Each row below is a small network's average activation on inputs in which a field has the value named, seen along a few directions.
Related values have similar rows: they may be neighbours, one step apart, or belong to one group.
In the rows, zero is written as 500.
Strong random noise was added to every row along 6 fixed directions; ignore it. To show where, here is one row again and again, with new noise each time:
[514 455 593 549 392 583 559 411 288 662 442 336 511 654 181 621]
[476 655 643 561 438 498 507 618 495 525 451 336 432 557 389 578]
[464 393 373 536 332 609 446 544 558 469 582 561 486 432 597 428]
[484 419 435 436 361 541 524 511 575 396 517 664 509 424 646 374]
[462 329 393 498 329 551 552 504 499 503 477 548 532 575 493 413]
[566 508 485 591 561 100 727 545 722 448 455 424 399 422 564 646]
[464 634 594 412 633 591 421 576 609 434 397 257 339 604 507 632]
[562 338 407 398 507 338 667 379 632 387 465 647 481 411 644 492]


Values of Lib:
v13: [467 480 319 708 561 539 376 598 523 551 664 501 545 424 558 506]
v10: [477 375 440 341 464 644 458 437 508 477 615 582 559 420 624 464]
v2: [449 524 569 557 377 440 550 472 453 575 448 479 560 684 293 355]
v8: [455 428 333 627 397 495 458 641 679 480 575 420 426 464 607 517]
v9: [423 614 437 625 517 650 225 634 528 528 550 441 580 585 534 431]
v4: [517 294 393 334 658 658 399 322 573 509 479 452 366 644 521 554]
v6: [407 623 481 508 544 479 413 670 540 477 605 350 484 632 516 456]
v11: [551 622 677 533 434 377 660 518 338 607 343 581 587 531 405 516]
v1: [523 781 688 410 596 738 249 425 432 419 502 699 482 300 657 351]
v12: [425 566 396 469 503 806 317 629 401 507 572 551 586 449 536 420]
v14: [300 515 448 681 290 358 514 735 488 529 466 369 592 824 389 282]
v7: [397 319 331 503 525 732 415 543 439 622 471 416 564 592 490 539]
v5: [504 627 610 526 380 602 364 583 404 515 464 699 534 405 517 354]
v3: [587 246 505 244 557 590 628 358 334 349 486 737 616 491 547 305]
Each value of Lib is a pair of two hidden parts, and every pair occurs once (7 first parts, 2 second parts).
v6 and v13 share the first part; v6 and v10 share the second. Which value has the first part of v10 and the second part of v13?
Answer: v7
v12 and v3 share the first part; v12 and v11 share the second. Which value has the first part of v11 and the second part of v3?
Answer: v8
v9 and v14 share the first part; v9 and v5 share the second. Which value has the first part of v5 and the second part of v14?
Answer: v4

Values of Ziver:
t4: [414 749 651 423 459 616 390 764 438 490 282 631 541 649 577 304]
t11: [588 300 408 453 597 480 636 151 270 569 561 651 651 446 296 470]
t7: [591 760 828 274 457 580 579 624 459 376 456 577 456 404 507 488]
t6: [560 608 636 656 379 312 571 491 373 495 748 733 605 324 541 432]
t2: [603 608 503 642 621 335 532 574 504 462 511 467 544 423 505 556]
t10: [425 516 519 530 556 508 433 536 713 507 351 203 331 715 510 601]
t3: [362 403 383 640 137 282 759 820 594 493 412 647 689 471 528 347]
t9: [493 605 627 390 511 347 614 506 554 423 338 420 439 761 379 497]
t1: [451 582 468 481 543 516 321 522 614 462 665 390 399 427 555 530]
t5: [333 431 347 687 283 464 503 798 541 618 398 601 685 684 551 198]
t8: [313 137 184 448 345 983 254 526 585 452 544 421 398 600 709 320]
Ziver is arranged as a line.
A walk along Ziver starts at t4 and steps to its neighbour t5. Put t11, t7, t1, t8 in the order it reaches them.
Answer: t11, t1, t8, t7
Fewest steps between t2 and t3?
Answer: 8

Values of Nemaz:
p8: [514 407 499 598 404 228 655 564 663 491 441 580 484 357 590 558]
p1: [558 728 855 439 700 304 560 446 431 526 310 476 466 673 439 483]
p4: [529 301 400 474 347 484 622 226 392 563 608 636 627 596 358 457]
p7: [561 608 592 207 818 447 419 228 536 342 406 583 435 526 572 574]
p9: [528 411 473 548 510 818 333 513 426 589 571 211 325 572 470 722]
p11: [507 483 550 365 492 675 467 217 410 394 720 650 462 224 528 443]
p2: [558 597 407 691 488 171 656 507 719 593 476 392 406 309 553 732]
p10: [436 812 669 426 524 527 504 797 488 382 427 700 589 434 590 368]
p6: [657 327 437 672 521 471 572 308 345 605 526 648 601 341 347 491]
p5: [562 384 480 305 707 391 714 287 323 476 349 516 683 579 436 587]
p3: [475 346 615 213 259 672 587 517 280 512 361 579 640 820 268 227]
Nemaz is arranged as a line.
A walk along Nemaz starts at p2 and steps to its neighbour p8. Put p9, p11, p10, p6 in the order it reaches them.
Answer: p9, p11, p6, p10
Which values are neighbours of p7? Give them in the order they are listed.
Answer: p1, p4

Values of Kave:
d15: [370 455 509 482 278 413 605 354 304 561 477 668 656 735 294 277]
d12: [550 370 399 336 685 331 494 567 920 270 363 349 237 626 741 530]
d1: [550 540 630 589 366 324 662 612 583 505 435 594 417 260 617 406]
d13: [529 759 564 664 570 348 463 470 623 542 419 272 391 312 510 801]
d7: [541 265 345 755 526 228 643 622 593 552 419 507 553 604 431 374]
d10: [553 489 381 817 410 487 532 397 310 825 600 501 573 442 163 786]
d2: [356 663 550 416 497 561 513 813 472 396 516 534 634 640 683 216]
d5: [564 484 576 417 656 507 647 486 342 454 331 489 614 626 407 701]
d8: [424 265 107 765 467 463 411 496 466 719 484 288 623 853 370 482]
d9: [533 228 422 306 340 812 362 287 418 484 774 594 586 288 449 541]
d3: [607 527 568 255 599 453 691 438 633 393 470 622 503 320 725 589]
d14: [390 446 526 519 395 569 321 719 478 494 532 398 416 786 554 267]
d11: [491 403 411 457 497 276 616 786 616 454 223 635 450 608 603 302]
d4: [534 645 774 229 723 286 871 289 420 316 381 648 564 519 377 407]
d6: [342 467 490 530 203 739 381 421 442 568 537 504 581 652 417 391]
Each value of Kave is a pair of two hidden parts, and every pair occurs once (3 first parts, 5 second parts).
d10 and d15 share the first part; d10 and d11 share the second. Which value has the first part of d11 and the second part of d15?
Answer: d14
d2 and d3 share the first part; d2 and d8 share the second. Which value has the first part of d8 and the second part of d3?
Answer: d13
